Each row has a name. Each question is about the rows just above it. Places in a row count from 1.

(18): [110 161 120 115 174 149 138 180 136  96 132  53 148 135 158 143 138 136
  45 134]
(110): [ 98 105 120 139 140 143 115 136 136 139 140 126 148 185 212 154 162 144
 129 161]
(122): [ 98 105 120 136 162 143 115 136 136 139 143 126 148 185 212 154 162 144
 125 130]
Times [139] occurs in (110):
2
One entry of (110) was changed: [ 98 105 120 139 140 143 115 136 135 139 140 126 148 185 212 154 162 144
 129 161]. Where, and from what?
9, [136]
Where does [110 161 119 115 174 149 138 180 136  96 132  53 148 135 158 143 138 136
  45 134] differ from (18), and what was there?
3, [120]
Count of [162] in (122):
2

(75): [115 114 118 111  90 140 121 206 148 129 128 120 129 127 123 123 150 131
 120 122 113 144 128 122 126 132 115 138 114 128]
(104): [138 131 122 137 148 118 119 122  85 131 113 160 113 122 140 121 126 127
 131 143 125 100 126 123 124 110 120 128  84 136]
(92): [171 144 134 114 142 116 125  66 147 125 126  98 130 131 143 133 137 145
 132 119 118 134 125 135 128 107 153 126 109 136]
(51): [104 129 125 142 136 136 121 136 125 125 114 152 135 135 129 115 136 131
 128 120 140 175 125 129 141 136 120 131 157 125]
(82): [141 123 144 125 111 118 115 131 135 120 130 127 128 135 132 126 130 130
 127 133 124 109 128 125 130 105 109 121 129 128]
(159): [119 121 115 130 115 111 132 111 129 147 128 106 130 124 123 136 113 130
 130 124 129 121 132 126 130 111 103 127 121 130]
Count of [110] in (159):
0
How many times does (51) hold [136]?
5
Where does [138 131 122 137 148 118 119 122  85 131 113 160 113 122 140 121 126 127
 131 143 125 100 126 123 124 109 120 128  84 136] differ from (104), and what was there?
26, [110]
Times [115] occurs in (159):
2

(136): [228 227 220 216 206 195 184 172 165 155 150 143 139 133 133 131 128 129
 130 128 129 128 128 128 128 130 127 130 129 129 130 134 133 137 148 147
 136 162 172 181 193 204 212 219 227]
(17): [223 226 226 222 216 210 197 187 177 169 158 152 145 136 134 132 130 129
 128 129 129 127 128 129 128 128 129 129 128 129 128 130 132 134 134 140
 144 152 158 169 178 189 201 211 217]
(168): [228 227 220 216 206 195 184 172 165 155 150 143 139 133 133 131 128 129
 130 128 129 128 128 128 128 130 127 130 129 129 130 134 133 137 141 147
 155 162 172 181 193 204 212 219 225]
(66): [196 207 218 223 226 226 225 220 212 201 191 180 170 161 153 145 141 135
 132 133 130 130 130 127 129 126 127 128 130 129 128 128 128 130 129 131
 134 135 138 142 145 155 165 174 187]
(80): [128 127 127 128 129 128 130 128 128 132 134 137 139 145 151 158 170 180
 191 170 211 218 224 227 227 222 216 207 200 187 177 167 159 150 143 138
 135 131 130 131 129 128 129 128 128]
(15): [228 227 220 216 206 195 184 172 165 155 150 143 139 133 133 131 128 127
 130 128 129 128 128 128 128 130 127 130 129 129 130 134 133 137 141 147
 155 162 172 181 193 204 212 219 225]
(120): [127 127 129 127 130 127 129 131 129 130 130 135 137 139 148 153 161 172
 180 195 204 213 221 225 230 225 221 215 206 193 183 174 162 155 147 143
 138 135 134 128 129 127 128 126 126]
One entry of (168) was changed: [228 227 220 216 206 195 184 172 165 155 150 143 139 133 133 131 128 129
 130 128 129 128 127 128 128 130 127 130 129 129 130 134 133 137 141 147
 155 162 172 181 193 204 212 219 225]. Where, and from what?
23, [128]
One entry of (17) was changed: [223 226 226 222 216 210 197 187 177 169 158 152 145 136 134 132 130 129
 128 129 129 127 128 129 128 128 129 129 128 129 128 130 133 134 134 140
 144 152 158 169 178 189 201 211 217]. Where, and from what?
33, [132]
Count of [135] in (80):
1
Where does [228 227 220 216 206 195 184 172 165 155 150 143 139 133 133 131 128 129
 130 128 129 128 128 128 128 130 127 130 129 129 130 134 133 137 141 147
 154 162 172 181 193 204 212 219 225] differ from (168), and what was there?
37, [155]

(27): [ 66 159 129 131 113 137 194  81  85 147 101 158  88 111 106 116 156 144
 136  81 146 137 104 123 188 158 234  99 116 145 115 135 127]
(72): [ 80 154 161 137 131 140 184  88  79 175 155 155  87 116  94 112 171 125
  90 116 125 134  86 110 181 127 211 109 131 169 113 159 127]
(52): [ 80 154 161 137 131 140  91  88  79 175 155 155  87 116  94 112 171 125
  90  88 125 134  86 110 181 127 211 109 131 169 113 110 136]
(31): [ 80 154 161 137 131 140 154 154  79 155 155 155  87 116  94 112 155 154
  90  88 154 134 154 110 155 127 211 109 131 169 113 159 127]
(54): [100 149 130 130 125 153 194  90  71 163 110 153  86 110  87  85 160 146
 135  82 146 133 100 141 185 146 224  85 117 144 114 129 105]
Count of [90] in (72):
1
How many times does (31) hold [155]?
5

(30): [144 213  63 212 130 216  39 227  81 170 172  58 203  62 159  47 216  62
  99 150 105 103 170 138 132 199 175 120 120  87 108]
(28): [127 214 154 172  46 228  39 229 126  54 115 137 214  48  32 143 162 227
  61 167 137 169 193 215  97 145  35 137 215 215  89]
(69): [189 214  19  22 208 196 196 169 214  69  33 132  24 162  75  97  45 214
  45 204 185  93 137 190 189 125 161 193 224  44 214]
(115): [ 22  87 181 121  58 194  61  50 138 160 127 193 108  28  32  47 186 102
  89  72  81 129 182  87 184 222  46  82 172 168 160]
(77): [ 32 147  31 132 229 120  88 165  58 203  52 190 128 219  52 107  75 225
  77 176  51  87  36  40  39 142 203 198 145 227 137]
(97): [104  38 155 230  76 203 179  96 238 232 152 227  46 204 235 177  93  55
 147 165  97 179 192  78  38  24  29 151 136  63 123]
(57): [ 38  77  72 204  21 122  63 217  74 218  27 128 226 101 185 125  43  74
 135 157  91  39  56 228  64 217  77  90  62 146 115]
How many times does (69) hold [214]?
4
One entry of (28) was changed: [127 214 154 172  46 228  39 229 126  54 115 137 214  48  32 143 163 227
  61 167 137 169 193 215  97 145  35 137 215 215  89]. Where, and from what?
17, [162]
How many times does (28) hold [137]?
3

(13): [151 193 108 108 139 108 120]
(113): [140 185  92 138 136 117 124]
(138): [131  29  62  88 128 106 123]
(50): [136  98  96 122 124 123 127]
(155): [152 114  17  86 134 101 120]
(12): [152 114  32  86 134 101 120]
(98): [158 197  11 134 138 105 118]
Where does [131  29  62  87 128 106 123] differ from (138), and what was there?
4, [88]
How many times does (13) hold [109]?
0
One entry of (12) was changed: [151 114  32  86 134 101 120]. Where, and from what?
1, [152]

(134): [ 89 149 115 143  77 143 162 103 188 191 110 171  51 161 144 109  98 193
 112 122 195  88  72 177 107 118  56  97 146  92 115 129  48 137 109 136
 152 208 157 133 207 155 190 148 186 113 110]
(93): [160 184 151 177 108 166 127 150 193 187 171 155 121  69 151 147 141 140
  99 106 193  69 138 144 134  50 103  44 133 117 123 116  86 152 114 144
 108 190 176 161 166 145 121 117 138 129 162]
(73): [160 184 151 177 108 166 127 150 193 187 171 155 121  69 151 147 141 140
  99 106 193  69 138 144 134  50 103  44 133 132 123 116  86 152 114 144
 108 190 162 155 146 175 162 177  97  71 155]
(45): [151 141 150 225 141 179 155 156 156 138  95 152 155  77 173 174 124 169
  72 133 171 115 152 135  93  99  76 138 133 111  71 157  63 177 139  68
  85 173 167 202 136 147 198 144 133  92 111]
Changed (45): [151 141 150 225 141 179 155 156 156 138  95 152 155  77 173 174 124 169
  72 133 171 115 152 135  93  99  76 138 133 111  72 157  63 177 139  68
  85 173 167 202 136 147 198 144 133  92 111]. Place and old value:
31, [71]
Times [138] occurs in (45):
2
Changed (134): [ 89 149 115 143  77 143 162 103 188 191 110 171  51 160 144 109  98 193
 112 122 195  88  72 177 107 118  56  97 146  92 115 129  48 137 109 136
 152 208 157 133 207 155 190 148 186 113 110]. Place and old value:
14, [161]
Count of [50] in (93):
1
One entry of (134) was changed: [ 89 149 115 143  77 143 162 103 188 191 110 171  51 161 144 109  98 193
 111 122 195  88  72 177 107 118  56  97 146  92 115 129  48 137 109 136
 152 208 157 133 207 155 190 148 186 113 110]. Where, and from what?
19, [112]
Changed (73): [160 184 151 177 108 166 127 150 193 187 171 155 121  69 151 147 141 140
  99 106 193  69 138 144 134  50 103  44 133 132 123 117  86 152 114 144
 108 190 162 155 146 175 162 177  97  71 155]. Place and old value:
32, [116]
Where does [151 141 150 225 141 179 155 156 156 138  95 152 155  77 173 174 124 169
  72 133 171 115 152 135  93  99  77 138 133 111  71 157  63 177 139  68
  85 173 167 202 136 147 198 144 133  92 111] differ from (45), and what was there?
27, [76]

(85): [120  98  82 146 106 157 166  55 111 112  33 157 166  99 129  48 145 134
 149 121  98 151 166 131 206  90 151 114 144 125]
(58): [123  98  82 140 113 128 190  18  82 166  25 192 177  96 144  19 124 101
 164  95  94 138 185 150 237 126 118 100 184 131]
(119): [143 147 186 128 124 139  89 177 134 128 191 116  88 152 159 193  85 116
  85 116 155 124 134 150  89 124  91 175 130 153]
Count of [112] in (85):
1
Count of [111] in (85):
1
How many times does (119) hold [89]?
2
One entry of (119) was changed: [143 147 186 128 124 139  89 177 134 128 191 116  88 152 159 194  85 116
  85 116 155 124 134 150  89 124  91 175 130 153]. Where, and from what?
16, [193]

(185): [135 128 217 132 134]
(24): [136 145 188 146 133]
(16): [144 128 196 147 133]
(47): [140 135 175 154 143]
(205): [163 135 185 131 132]
(209): [131 129 206 138 143]
(23): [158 128 146 186 130]
(42): [186 128 147 144 142]
(83): [128 210 150 128 130]
(204): [130 130 171 130 130]
(53): [131 180 170 129 137]
(60): [128 132 132 132 132]
Where does [130 129 171 130 130] differ from (204), and what was there?
2, [130]
Where does [136 145 189 146 133] differ from (24), and what was there?
3, [188]
One entry of (53) was changed: [131 180 170 130 137]. Where, and from what?
4, [129]
Count of [132] in (60):
4
Count of [150] in (83):
1
Times [130] occurs in (204):
4

(112): [188 130 181 130 130]
(94): [ 98 129  95 133 122]
(88): [ 37 119  53 116 106]
(129): [142 126 142 139 142]
How many times does (112) hold [130]?
3
Times [142] occurs in (129):
3
One entry of (94) was changed: [ 99 129  95 133 122]. Where, and from what?
1, [98]
One entry of (94) was changed: [ 98 129  95 133 121]. Where, and from what?
5, [122]

